m =
[[149 134 113 131 136 128 108 131 138 120 132]
 [151 144 132 119 139 125  99 126 137 133 107]
 [138 121 126 139 143 143 101 138 121 112 129]
 [109 123 146 132 145 120 133 130 123 119 128]
 [122 137 142 114 142 114 129 122 141 134 101]]
Indices start at 1.
row 1 col 1 = 149
row 2 col 5 = 139
row 4 col 5 = 145
row 2 col 3 = 132
row 4 col 9 = 123
row 5 col 1 = 122
row 4 col 6 = 120
row 1 col 11 = 132
row 2 col 7 = 99
row 5 col 7 = 129
row 5 col 8 = 122
row 4 col 11 = 128
row 5 col 2 = 137
row 2 col 6 = 125
row 1 col 5 = 136
row 3 col 2 = 121
row 5 col 3 = 142
row 5 col 11 = 101
row 1 col 6 = 128

X =
120  115  107  111  132  129  155  115
110  116  130  107  152  155  134  136
Rows and columns are counted from 1.
(1, 1) => 120
(1, 8) => 115
(1, 4) => 111
(1, 3) => 107
(2, 7) => 134

B =
[[129 128 129 129 129 127 127 127]
 [125 129 129 126 130 130 123 125]
 [121 135 120 121 126 139 119 118]
 [115 123 126 139 124 118 145 141]
 [119 123 140 136 131 147 126 129]
 [128 130 132 129 128 131 131 129]
 [113 140 128 107 136 141 101 105]
 [128 126 127 128 128 131 121 123]
 [127 133 122 117 120 121 129 122]
 [115 123 129 123 123 140 122 122]
 [128 127 130 126 128 126 127 127]
 [125 130 128 126 129 131 123 124]]
Indices start at 1.
(1, 1) => 129
(11, 6) => 126
(1, 7) => 127
(12, 1) => 125
(7, 2) => 140
(8, 8) => 123
(9, 4) => 117
(12, 8) => 124
(12, 6) => 131
(5, 1) => 119
(4, 8) => 141
(3, 1) => 121
(11, 2) => 127
(10, 6) => 140
(8, 6) => 131
(9, 2) => 133
(5, 6) => 147
(3, 5) => 126
(10, 4) => 123
(7, 6) => 141
(6, 8) => 129
(6, 3) => 132
(9, 3) => 122
(11, 4) => 126
(2, 2) => 129
(3, 4) => 121
(4, 1) => 115
(12, 5) => 129
(5, 2) => 123
(1, 6) => 127
(5, 4) => 136
(4, 6) => 118

x =
[[128 127 124 131 127 130 129 127 120 129 113 107]
 [126 126 134 128 130 127 115 131 136 125 157 128]
 [124 123 123 129 136 129 120 132 122 115 139 117]
 [127 128 125 129 122 127 112 138 144 124 129 128]
 [126 134 129 126 124 131 138 129 121 129 111 125]
 [128 119 129 133 127 126 130 132 139 125 108 137]
 [129 130 132 132 128 128 137 134 149 131 147 118]]
Rows and columns are counted from 1.
(1, 1) => 128
(3, 2) => 123
(5, 1) => 126
(3, 8) => 132
(3, 5) => 136
(4, 1) => 127
(6, 3) => 129
(4, 5) => 122
(4, 7) => 112
(3, 11) => 139
(2, 3) => 134
(5, 11) => 111
(2, 5) => 130
(7, 3) => 132
(4, 12) => 128
(6, 4) => 133
(4, 11) => 129
(3, 6) => 129
(5, 4) => 126
(7, 10) => 131
(4, 9) => 144
(5, 6) => 131
(1, 9) => 120
(1, 7) => 129
(5, 12) => 125
(7, 4) => 132
(1, 5) => 127
(3, 4) => 129
(6, 5) => 127

grid =
array([[122, 103, 121, 136, 132, 127, 129, 134, 130],
       [140, 152, 136, 119, 131, 123, 133, 120, 126],
       [144, 128, 131, 125, 147, 112, 141, 122, 127],
       [141, 154, 137, 119, 130, 124, 133, 121, 125],
       [113, 112, 120, 133, 123, 133, 121, 132, 131],
       [131, 109, 123, 131, 145, 115, 136, 125, 130],
       [109, 110, 119, 135, 118, 137, 117, 134, 131],
       [118, 103, 119, 134, 134, 124, 127, 129, 132],
       [112, 135, 125, 127, 111, 141, 115, 129, 130],
       [146, 151, 138, 121, 132, 123, 136, 124, 124],
       [144, 153, 138, 120, 131, 123, 135, 122, 124],
       [140, 153, 136, 119, 130, 124, 132, 121, 126],
       [116, 108, 121, 135, 125, 133, 123, 135, 130],
       [127, 153, 134, 122, 112, 140, 121, 128, 126],
       [128, 107, 123, 134, 138, 122, 133, 130, 129],
       [109, 112, 120, 135, 116, 139, 117, 135, 131]])
Indices start at 1.
(1, 1)	122
(7, 6)	137
(8, 4)	134
(7, 2)	110
(4, 8)	121
(13, 1)	116
(3, 4)	125
(2, 6)	123
(10, 9)	124
(1, 7)	129
(12, 7)	132
(4, 1)	141
(1, 5)	132
(14, 4)	122
(16, 4)	135
(10, 4)	121
(4, 3)	137
(14, 6)	140
(6, 2)	109
(6, 7)	136
(3, 5)	147
(13, 4)	135
(5, 1)	113
(2, 5)	131
(16, 7)	117
(9, 3)	125
(9, 9)	130
(16, 5)	116
(14, 3)	134
(11, 6)	123
(13, 9)	130
(12, 2)	153
(8, 3)	119
